These are the activations of a small neural network, seen along a few directions. Each row is one input.
In each table, some parts of the input vary, and every possible input appears once, in random order.
Descriptions start from the smaller parts, as in this example, which fits no table here: line(4) and (point or ring(11) or (values(3) and ring(5))).
Shared parts are said once, and a part with two or three values counts as separate values.
In the rows, 128 means zero.

Other details of the inputs vary at random and push rows far along two fixed directions, the same in every table; ignore that.

Rows:
x1: [185  85 171 152 102  73 128 143 132 133 126 116 134]
x2: [ 76 155 110  98 160 131 144  99 129  95 140 185 135]
x3: [123 140 116 106 140 115 116 145 141 100 150 169 143]
x4: [150 125 101 119 129 130 142 117 145 106 148 160 143]
x5: [146 118 104 142 109 102 131 125 137 111 141 147 129]
x6: [ 85 183 104  97 153 205 112 158 117 143 136  90 105]
x7: [132 120 133 116 105 111 135 118 129  96 119 137 153]
x8: [134 120 119 117 161 125 154 101 126 125 148 172 120]
x9: [117 138 134  87 161 143 142 103 142  96 135 178 153]
x10: [142  94 152 163  80  63 108 123 126 128  94 122 156]
x11: [109 159  94 131 121 199 136 142 109 154 128  68  90]
x12: [108 157 108  75 112 143 119 126 128  72 131 164 167]
x13: [147 123 104 117 143 129 136 119 152 116 145 171 148]
x14: [134 112 166 171 120 145 112 162 111 201  99  35  91]
x15: [104 156 115 123 162 206 146 127 104 172 134  86  69]
x16: [160 130 108 103 131 144 144 125 147 102 155 158 137]
x17: [136 138 105 128 119 158 137 132 118 135 131 103 113]
x18: [146 121 170 170  87 133 100 171  98 188 100  23  85]
x19: [149  82 139 185 133  66 143 102 133 155 130 152 109]
x20: [142  84 157 168 113  74 119 116 145 146  96 126 156]
x21: [138 133  94 114 147 136 130 121 152 113 151 174 145]
x22: [133 129  96 124 141 129 127 125 155 115 149 172 140]
x23: [171  86 128 173  96  76 131 123 133 137 123 125 131]
x24: [112 138 126 113 154  99 134 123 124 103 155 181 123]
x25: [170  67 149 184 133  79 136 106 142 165 117 135 129]
x26: [109 162  94 118 137 221 132 142 122 162 128  65  94]
x27: [108 162 122 121 127 186 121 156 110 152 125  57  98]
x28: [107 132 128 104 157 127 136 100 141 105 127 176 156]
x29: [ 78 171 120 116 161 192 116 146 114 153 134  92  89]
x30: [110 149 112  95 109 124 116 123 130  80 124 163 165]
x31: [119 116 130 182 146 164 123 126 120 207 107  58  80]
x32: [113 149 105 134 146 208 126 142 124 180 121  67  93]
x33: [117 119 143 114 151 126 135 102 138 121 119 157 151]
x34: [139 114 139 187  92 150 110 150 105 202  94  29  86]
x35: [126 151 113  85 149 135 126 141 138  94 153 173 151]
x36: [136 110 128 196 107 158 120 138 121 206 101  29  84]
x37: [170  71 179 171  92  77 130 120 139 140  97 105 144]
x38: [127 136 132 135 100 118 101 157 111 134 123  96 121]
x39: [134 138 126 110 106 109 109 150 121 100 137 144 143]
x40: [112 140 111 103 123 130 127 115 142  92 126 149 163]
x41: [113 146 123  99 162 111 138 122 117 104 154 179 127]
x42: [122 157  85 109 119 129 117 132 137  91 150 174 139]
x43: [130 140  87 116 130 137 134 122 152 100 154 164 136]
x44: [127 127 106 128 156 121 147 104 126 126 150 172 117]
x45: [117 148 126 108 109 164 132 133 121 111 120  98 126]
x46: [176  83 168 165  89  60 125 143 118 135 116 105 130]
x47: [125 158 103  83 134 133 125 138 135  78 158 165 151]
x48: [193  77 150 174  91  78 137 127 133 142 124 114 123]
x49: [129 137 133 132 108 130 126 151 110 132 126  91 114]
x50: [129 140 113 107 123 110 121 140 141  87 151 160 147]
x51: [102 143 112 102 138 131 123 118 151  96 129 170 162]
x52: [188  76 150 166 121  88 132 124 151 155 125 134 133]
x53: [ 93 136 128 104 155 126 149  98 124 106 131 172 139]
x54: [ 99 177 119 105 116 194 107 168 100 145 124  63 100]
x55: [179  85 176 154 118  70 122 146 136 144 123 126 135]
x56: [113 138 123  90 143 144 129 116 145 100 126 165 164]
x57: [125 126 124 114 117 121 133 113 142  98 121 145 163]
x58: [164  82 164 185  84  50 116 146 120 141 114 101 119]
x59: [123 151 113 104 109 109 105 152 125  88 145 156 141]
x60: [150 141 130  92 118 121 133 148 124  85 152 147 134]
x61: [121 129 119 141 156 145 149 110 116 155 135 129  95]
x62: [188  85 148 163  89  77 123 135 131 140 123 126 132]
x63: [123 148 138  81 165 127 147 128 117  98 161 177 120]
x64: [118 129 125 111 136 125 127 116 147 108 119 159 165]
x65: [147 115 118 116 161 127 143 105 143 125 144 174 139]
x66: [106 144 108 105 122 125 128 116 147  85 130 159 159]
x67: [ 55 176 108  99 166 211 126 119 120 143 116 100 113]
x68: [148 128 130 104 124 116 129 139 133 100 144 144 147]
x69: [122 116 169 167 139 152 118 144 106 204 101  41  82]
x70: [124 134 134 105 157 103 142 121 118 107 151 176 129]
x71: [125 149  97 126 115 148 112 138 121 129 131 120 123]
x72: [124 121 129 130 101 103 129 118 127 103 115 131 149]
x73: [111 118 145 116 150 111 147  96 122 118 124 162 138]
x74: [146 119 155 112 153 112 133 128 130 122 142 156 130]
x75: [ 78 175 110  98 132 224 127 134 119 136 114  66 114]
x76: [132 130 141 117  98 122 116 131 129 104 114 131 149]
x77: [107 164  96 127 118 192 118 147 108 153 125  79 100]
x78: [101 151 111 108 103 115 110 127 133  86 122 159 156]
x79: [155  85 167 166 135  61 122 126 129 150 121 135 131]
x80: [159  73 141 190 131  75 130 110 148 159 122 143 123]
x81: [153  88 167 158 136  75 128 128 128 150 121 136 130]
x82: [101 128 131 116 150 106 143  94 125 111 127 171 144]
x83: [ 87 166 126 104 146 216 123 138 125 147 113  76 110]
x84: [ 50 179 106 103 165 205 124 120 125 136 120 108 108]
x85: [183  68 164 179 133  83 137 110 141 168 120 130 120]
x86: [ 98 122 170 165 136 160 135 119 100 194  89  45  78]
x87: [170  87 157 165  89  53 121 144 118 130 120 115 133]
x88: [ 83 171 130 101 164 191 135 139  95 154 135  90  82]
x89: [101 155  99  92 116 128 130 121 135  69 136 167 156]
x90: [153  80 163 174  81  67 128 118 126 134  95 106 144]
Each input here is: values(3) and line(5) and line(6).
Changing only the line(6) part turns x44 into x71. The same change can be made to x53. Which row results?
Answer: x30
Changing only the line(6) part turns x13 into x25. The same change can be made to x56. Which row results?
Answer: x33
Changing only the line(6) part turns x8 into x32. The same change can be made to x86. Which row results?
Answer: x83
Which other rows does x55 become when the values(3) part takes its other values? List them by row number.
Answer: x52, x83
Which other rows does x41 become when the values(3) part takes its other values? List them by row number.
Answer: x44, x82
Start at x29 and move only the line(5) part, one step at a time. The first step leads to x79. Which rows follow, in order?
Answer: x81, x69, x74
Which other rows does x10 become when the line(6) part takes its other values? List them by row number.
Answer: x20, x40, x67, x72, x82
